A small network was trained on invented records. Each row is its activation on one of them, seen along a few directions.
Records have a field called P. Each example row is followed by its value.
The largest differences between rows may come from other fields.
In the rows, zero is written as 500.
Random noise pushes rows far along 2 fixed directions. That doesn't count. These rows show it; they differ only by the noise:
[395 531 546 479 425 481 469 547 369 475 407 490 622 519 484 506 582 453]
[334 354 431 459 556 499 653 561 246 315 358 670 557 427 308 612 460 470]
[331 528 645 511 272 458 428 623 255 518 337 402 765 566 514 480 688 422]
[471 598 509 461 501 493 434 479 508 499 482 494 529 515 526 487 541 473]

[691 575 533 514 470 490 391 454 848 734 664 315 402 546 719 398 467 510]
p13
[572 451 618 610 270 467 562 655 444 688 385 302 641 565 685 429 616 424]
p17
[589 570 267 429 867 557 542 323 691 372 626 714 209 393 419 544 302 558]
p1
[794 468 423 507 594 496 616 468 823 639 630 442 312 494 654 414 361 528]
p5
[755 515 469 529 573 498 495 449 841 672 648 393 336 513 669 430 364 516]
p18
[604 478 645 587 243 461 490 648 532 710 473 262 620 579 722 421 585 428]
p21
[774 522 372 555 706 495 711 443 753 636 568 491 275 479 636 469 453 563]
p6
[657 754 617 691 344 385 535 654 649 782 436 147 668 643 750 393 808 520]
p16
[470 393 610 551 263 471 511 636 469 644 452 323 650 550 592 462 566 445]
p13
[435 612 494 482 516 526 453 515 344 422 390 546 548 522 413 504 555 455]
p1
[647 345 402 544 631 516 761 526 580 525 472 550 400 416 506 508 366 482]
p17
[401 248 492 519 465 478 692 598 356 459 440 573 529 409 406 602 423 495]
p19
[827 551 478 504 516 475 530 438 899 717 656 371 334 518 731 377 410 518]
p5
[528 297 491 491 462 490 621 521 564 536 550 480 483 454 487 537 422 523]
p14
[585 304 466 573 494 499 744 585 494 523 435 487 454 458 547 504 454 464]
p17
[381 252 655 581 214 447 612 701 254 552 394 370 726 527 496 531 575 447]
p11
[604 263 492 540 431 468 751 610 516 536 465 467 503 475 521 470 428 481]
p5
[696 526 293 638 781 445 819 538 721 507 518 492 306 457 485 555 472 626]
p16
[644 323 411 557 607 500 762 532 578 583 444 509 400 450 548 482 427 540]
p7
[562 581 516 663 425 408 742 665 491 623 341 327 636 534 594 517 705 522]
p16
[524 265 560 520 339 466 598 564 486 562 525 410 547 486 529 531 495 538]
p14
[442 751 614 526 391 516 298 519 423 543 390 410 649 624 539 404 673 443]
p1
[577 386 543 482 389 482 531 526 609 595 586 395 507 502 585 498 495 515]
p14

Which value of P does each new row have?
[468 351 670 541 178 449 497 633 442 646 472 288 685 567 625 477 627 487]
p14
[523 309 497 494 467 489 611 526 544 540 541 479 496 449 484 537 425 521]
p14
[649 520 657 528 248 457 367 497 740 752 641 214 536 599 771 401 602 530]
p14
[341 556 567 515 410 503 454 578 220 409 306 523 661 543 392 498 646 431]
p1
[446 579 508 509 488 493 416 515 428 504 438 499 554 521 505 475 567 483]
p1
[648 505 654 591 229 453 493 607 607 732 502 223 595 594 762 357 628 432]
p5
[570 370 590 591 317 456 642 657 417 637 374 373 622 536 621 471 556 445]
p17
[452 364 732 564  96 437 461 651 411 684 453 226 756 586 658 457 682 481]
p14
[674 778 462 509 643 506 328 356 774 590 662 489 332 546 637 423 449 524]
p1
[579 275 427 457 552 497 666 486 611 484 602 552 382 420 466 572 358 551]
p14
[319 352 408 494 558 508 673 570 201 292 352 699 539 435 300 622 436 499]
p1
[600 539 655 518 273 471 382 526 684 729 608 236 587 582 730 411 592 491]
p14
